These are the activations of a small network on made-up records, seen along a few directions, one row for each record.
After each row come some of the record's fields: Bif, Zezup, Gilat, Tugon, Vela.
A field that a record lacks is left out.
Other fields move the rows too, some of them a lot.
In the rows, 500 means zero.
Strong random noise was added to every row along 3 fixed directions; ignore it. To show where, here is one row again and again, with new noise each time:
[486 549 563 566 524 496 444 460 588 574 394 565 492 466 400]
[479 578 620 524 466 503 467 377 520 608 502 491 481 447 419]
[523 301 454 325 567 464 513 783 708 534 226 521 497 491 667]
[523 327 412 365 578 454 468 768 689 553 196 521 526 485 614]
[478 541 706 418 413 518 548 365 506 605 605 432 435 443 527]

[517 576 477 544 514 410 543 544 421 541 481 356 561 532 365]  Bif=n3, Zezup=p2, Gilat=e2, Tugon=d1
[496 431 424 377 516 457 397 525 424 595 374 488 529 509 631]  Bif=n6, Zezup=p2, Gilat=e4, Vela=j4
[521 444 484 549 491 499 451 563 560 450 426 576 558 439 511]  Bif=n1, Zezup=p1, Gilat=e5, Tugon=d3, Vela=j5
[762 409 418 356 480 417 658 767 339 556 676 292 596 620 548]  Bif=n2, Zezup=p1, Gilat=e3, Tugon=d1, Vela=j5
[316 551 777 453 395 556 492 360 613 406 531 420 397 365 515]  Bif=n1, Zezup=p2, Gilat=e1, Tugon=d2
[404 524 657 504 392 666 522 190 468 497 709 507 411 420 702]  Bif=n1, Zezup=p2, Tugon=d2, Vela=j3
[529 503 425 528 500 507 514 557 526 470 549 477 462 503 414]  Bif=n2, Zezup=p1, Gilat=e3, Tugon=d2, Vela=j1
[498 630 449 671 434 513 429 399 351 523 625 551 518 416 481]  Bif=n3, Zezup=p1, Gilat=e1, Tugon=d2, Vela=j5
[624 543 552 661 582 525 572 569 618 471 507 715 446 721 481]  Bif=n2, Zezup=p1, Gilat=e4, Tugon=d1, Vela=j3
[456 448 320 520 495 409 413 666 565 383 355 434 621 383 505]  Bif=n4, Zezup=p2, Gilat=e5, Tugon=d3
[491 479 552 309 433 432 495 488 507 637 475 299 508 402 530]  Bif=n5, Zezup=p1, Gilat=e4, Tugon=d3, Vela=j6
[597 489 569 704 570 549 649 557 610 245 596 705 434 504 612]  Bif=n4, Zezup=p2, Tugon=d6, Vela=j5
[405 530 670 511 585 573 389 319 623 609 315 594 398 606 300]  Bif=n1, Zezup=p2, Gilat=e2, Vela=j1
[440 500 593 502 542 581 388 410 631 533 328 664 442 594 447]  Bif=n1, Zezup=p2, Gilat=e1, Vela=j2
[444 661 737 655 553 579 450 170 519 565 581 648 357 638 246]  Bif=n4, Zezup=p2, Gilat=e2, Vela=j1
[577 587 552 752 543 503 465 488 514 437 450 574 545 508 209]  Bif=n1, Zezup=p1, Gilat=e3, Tugon=d6, Vela=j5
[473 402 637 306 336 506 667 474 563 372 714 412 385 423 742]  Bif=n4, Zezup=p1, Gilat=e5, Tugon=d3, Vela=j1
[575 358 472 464 571 451 577 740 629 332 463 528 456 486 518]  Bif=n4, Zezup=p1, Gilat=e3, Tugon=d2, Vela=j6
[420 671 522 505 374 501 497 327 385 518 576 200 575 295 421]  Bif=n5, Zezup=p3, Tugon=d6
[550 517 443 508 509 517 468 543 395 554 515 600 523 551 568]  Bif=n3, Zezup=p2, Gilat=e1, Vela=j5
[581 509 542 421 520 509 502 572 480 537 548 532 458 579 522]  Bif=n2, Zezup=p2, Gilat=e1, Vela=j4
[568 632 577 784 611 489 550 414 488 509 547 738 468 610 249]  Bif=n3, Zezup=p1, Gilat=e2, Tugon=d5, Vela=j4
[421 750 367 837 447 483 383 191 397 400 491 499 547 316 280]  Bif=n6, Zezup=p2, Tugon=d6, Vela=j1
[577 529 338 502 602 485 451 552 461 503 471 514 540 494 480]  Bif=n2, Zezup=p3, Vela=j6
[400 597 606 699 528 528 567 471 623 327 561 748 423 486 457]  Bif=n3, Zezup=p2, Gilat=e1, Tugon=d4
[428 563 489 551 554 493 401 491 521 610 378 441 577 495 254]  Bif=n5, Zezup=p2, Gilat=e6, Tugon=d4
[639 525 649 554 534 486 679 659 656 346 510 637 462 574 394]  Bif=n5, Zezup=p1, Gilat=e5, Tugon=d1, Vela=j4
[531 492 419 535 551 552 350 450 412 653 424 537 539 651 424]  Bif=n4, Zezup=p2, Gilat=e6, Vela=j3
[492 529 483 609 562 456 575 605 535 429 455 561 527 538 376]  Bif=n3, Zezup=p2, Gilat=e6, Tugon=d5
[456 394 582 285 455 501 424 465 458 669 438 262 478 432 573]  Bif=n1, Zezup=p1, Gilat=e2, Tugon=d2, Vela=j4
[579 516 310 408 368 436 527 467 280 608 673 370 622 498 596]  Bif=n3, Zezup=p1, Gilat=e5, Tugon=d5, Vela=j2
[508 675 410 653 474 396 475 521 423 451 471 422 603 462 310]  Bif=n3, Zezup=p2, Gilat=e1, Tugon=d1
[473 541 512 400 464 444 478 542 506 581 426 339 593 474 417]  Bif=n5, Zezup=p2, Gilat=e1, Tugon=d5
[632 362 679 268 471 506 764 662 530 505 659 432 452 582 586]  Bif=n5, Zezup=p1, Gilat=e3, Tugon=d5, Vela=j4
[420 404 584 418 488 547 452 405 580 629 379 458 449 511 532]  Bif=n1, Zezup=p1, Gilat=e2, Tugon=d3, Vela=j2
[442 226 375 230 543 483 425 770 700 521 125 367 482 465 638]  Bif=n1, Zezup=p1, Gilat=e6, Tugon=d2, Vela=j1
[491 514 379 445 510 614 401 377 402 681 458 496 570 538 589]  Bif=n5, Zezup=p3, Vela=j3
[553 554 623 585 431 606 617 374 477 473 860 693 416 609 594]  Bif=n2, Zezup=p1, Gilat=e5, Tugon=d4, Vela=j3
[516 473 439 462 462 452 508 497 365 630 534 383 520 442 531]  Bif=n3, Zezup=p1, Gilat=e2, Tugon=d3, Vela=j4
[414 466 524 494 531 484 557 575 601 440 486 604 463 501 638]  Bif=n3, Zezup=p2, Gilat=e4, Tugon=d4
[547 446 605 410 601 476 498 520 534 559 458 508 432 612 445]  Bif=n4, Zezup=p2, Gilat=e2, Vela=j6

Here are new rows. What are their fields?
[490 652 360 563 422 448 469 447 351 477 586 214 610 328 447]  Bif=n2, Zezup=p3, Tugon=d6
[467 597 619 702 504 527 522 278 542 465 568 756 425 588 464]  Bif=n6, Zezup=p1, Gilat=e4, Tugon=d5, Vela=j2
[596 500 361 438 471 426 515 515 331 684 501 323 578 593 484]  Bif=n3, Zezup=p1, Gilat=e2, Tugon=d1, Vela=j2
[545 415 477 425 577 575 469 593 572 605 427 660 447 704 673]  Bif=n2, Zezup=p2, Gilat=e4, Vela=j3
[452 404 671 332 437 568 607 477 655 561 508 524 378 528 707]  Bif=n5, Zezup=p1, Gilat=e4, Tugon=d3, Vela=j2
[548 552 577 502 438 418 599 561 505 341 615 387 542 495 455]  Bif=n4, Zezup=p2, Gilat=e5, Tugon=d1
[525 492 755 471 579 597 591 528 621 515 468 652 363 623 384]  Bif=n5, Zezup=p2, Gilat=e6, Vela=j4
[512 541 635 454 501 470 594 589 554 507 440 347 513 539 317]  Bif=n5, Zezup=p2, Gilat=e6, Tugon=d1
[409 480 809 371 427 522 633 372 560 453 758 468 375 515 695]  Bif=n4, Zezup=p2, Gilat=e4, Tugon=d4
[584 480 538 362 544 502 481 523 389 700 546 398 476 619 480]  Bif=n2, Zezup=p2, Gilat=e2, Vela=j4
[449 680 592 674 506 443 393 407 560 448 355 456 573 472 174]  Bif=n1, Zezup=p2, Gilat=e1, Tugon=d1
[401 406 260 436 532 508 319 522 593 501 201 414 563 346 581]  Bif=n1, Zezup=p2, Tugon=d2, Vela=j1
[557 529 600 429 494 427 620 621 552 464 563 378 487 571 527]  Bif=n2, Zezup=p2, Gilat=e4, Tugon=d1
[562 520 344 656 477 471 505 583 431 439 555 629 580 437 528]  Bif=n3, Zezup=p1, Gilat=e5, Tugon=d3, Vela=j5
[549 383 672 436 512 550 707 660 660 401 538 588 398 507 530]  Bif=n5, Zezup=p1, Gilat=e3, Tugon=d3, Vela=j4
[496 579 463 501 515 574 495 356 465 517 597 535 448 523 522]  Bif=n2, Zezup=p3, Vela=j1
[424 411 627 265 450 511 581 608 615 507 497 397 469 471 650]  Bif=n5, Zezup=p2, Gilat=e1, Tugon=d4
[486 439 382 439 538 476 431 617 631 528 358 503 453 512 584]  Bif=n2, Zezup=p1, Gilat=e4, Tugon=d2, Vela=j1
[454 453 587 565 590 501 535 574 639 395 477 597 464 558 443]  Bif=n4, Zezup=p2, Gilat=e6, Tugon=d4
[507 432 344 428 511 451 490 741 497 469 464 325 569 449 495]  Bif=n2, Zezup=p2, Gilat=e3, Tugon=d2
